Each row has a name. After each piece below comes the name of the row it's from, unless a question asks for something else. Each question is about the rows just above it. Places in a row count from 0.

boma: [111 134 131 176  83  95 149 122 132]
rap: [101 107 156 165 113 101 177 145 125]
bub: [148 135 101 156 109 102 167 115 164]
dareb: [ 79  96 123 137 201 200 107 111  48]
gosam: [118 110 118  87 166 140  65 138 121]
[132 122 149  95  83 176 131 134 111] is which row reordered? => boma
Shuffled dareb with one entry gone: [ 48 200  79 111 107  96 137 123], missing => [201]
[177] is at row and place => rap, 6
[165] is at row and place => rap, 3
[176] is at row and place => boma, 3

vunik: [149 137 175 114  96]
Komel: [174 157  56 114 174]
fevo: [149 137 175 108  96]
zinim: [149 175 137 107  96]
Which row holds these entries in another order? [ 96 108 175 137 149] => fevo
Put [107  96 149 175 137] back in order: which row is it? => zinim

bub: [180 190 207 189 197 194 183 193 187 186 202 205 197 193]
vodo: [82 72 57 72 63 61 79 67 77 72 61 57 64 70]
rap: [180 189 202 193 186 190 183 207 197 197 202 193 205 188]
dareb: [177  72  57  72  63  61  79  67  77  72  61  57  64  70]
boma: [ 72  64  79  63  77  67  71  57  61  61  70 177  57  72]
Put [207 197 193 187 183 190 197 193 180 202 205 194 186 189] back in order: which row is it? => bub
Where do [82 72 57 72 63 61 79 67 77 72 61 57 64 70] appear? => vodo
[ 64  70 177  72  57  72  63  61  79  67  77  72  61  57] is which row reordered? => dareb

vodo: [129 128  78 140]
rap: [108 144 118 108]
vunik: [125 129 124 121]
zinim: [128 139  78 129]
bul: [140 130 128  78]
gosam: [111 119 113 122]
Table of tags by key:
[128] -> q128
[129] -> q75
[130] -> q51
[127] -> q454
The tag of vunik, keyed by place 1: => q75
Where in the named rows is [124]? => vunik, 2
[111 119 113 122] => gosam
Shuffled vodo with one entry gone: [128 140  78], missing => [129]
[140 130 128  78] is in which row? => bul
[ 78 128 129 140] is which row reordered? => vodo
[140  78 128 129] is which row reordered? => vodo

rap: [159 205 102 203]
gosam: [100 132 123 109]
fevo: [105 130 124 118]
boma: [112  77 116 152]
vunik: [159 205 102 204]
vunik without one entry, shuffled: [205 159 102]. Gone: => [204]
Shuffled gosam with one entry gone: [132 123 100], missing => [109]
[77] is at row and place => boma, 1
Put [204 159 205 102] back in order: which row is it? => vunik

rap: [140 176 115 189  86 139 102  94  94  46 160  87 107 105]
bub: [158 129 130 166  91 130 124 106  97  62 101  57 112 112]
boma: [118  85 175  87 104 132 119  98 121  45 164 102 139 101]
zinim: [118  85 175  87 104 140 119  98 121  45 164 102 139 101]
Which row holds these entries in another order? [ 46  86  87  94  94 102 105 107 115 139 140 160 176 189] => rap
key -> tag
[129] -> q826
[130] -> q366
[115] -> q156
[131] -> q63
[57] -> q280
[56] -> q657
The tag of bub, keyed by place 2: => q366
[118  85 175  87 104 132 119  98 121  45 164 102 139 101] => boma

zag: [134 138  54 128  82]
zinim: [181 213  70 172  64]
fevo: [ 76 180 119 194 157]
vodo: [ 76 184 119 194 157]
Komel: [134 138  54 128 192]
Shuffled fevo with one entry gone: [180  76 157 119], missing => [194]
Which row holds these entries in another order? [ 82 128  54 138 134] => zag
tags:
[119] -> q849
[54] -> q310
[70] -> q6
Look up the entry of Komel at place 2 in the table: => q310

dareb: [130 128 124 136 147 137 181 139 136 147]
fevo: [130 128 124 136 147 137 181 139 136 194]
vodo: [129 132 202  37 144 117 123  76 169 127]
Komel: [ 37 117 123 129 169 132 202  76 127 143]
Which row holds these entries in another order? [143 127  76 202 132 169 129 123 117  37] => Komel
Table of tags by key:
[128] -> q172
[137] -> q181
[132] -> q676
Join dareb by its entry at place 5: => q181

vodo: [183  65 136 129]
Komel: [160 181 123 112]
vunik: [116 119 181  66]
zag: [114 130 127  58]
zinim: [ 91 120  80 195]
Where in the named rows is [120]? => zinim, 1
[129] is at row and place => vodo, 3
key -> tag
[120] -> q951
[129] -> q583
[127] -> q178
[130] -> q637
The tag of zag, keyed by place 1: => q637

bub: [144 141 143 117]
Komel: [132 113 123 117]
bul: [124  72 150 149]
gosam: [120 118 136 124]
dareb: [210 134 134 168]
Shuffled bub with one entry gone: [117 143 141], missing => [144]
Which entry of bul is missing from [149  72 124]? => [150]
tags:
[124] -> q239
[125] -> q222
[72] -> q599
[150] -> q190
[149] -> q733
[169] -> q362
[168] -> q276
The tag of bul, keyed by place 3: => q733

Komel: [116 101 134 224 164]
fevo: [164 116 101 135 223]
zinim: [224 164 135 116 101]
dareb: [137 159 219  78 135]
Which row holds these entries in another order? [134 224 164 116 101] => Komel
Put [101 116 134 164 224] back in order: which row is it? => Komel
[101 116 135 164 224] is which row reordered? => zinim
key -> tag
[164] -> q309
[224] -> q461
[223] -> q159
[101] -> q348
The tag of fevo, keyed by place 4: => q159

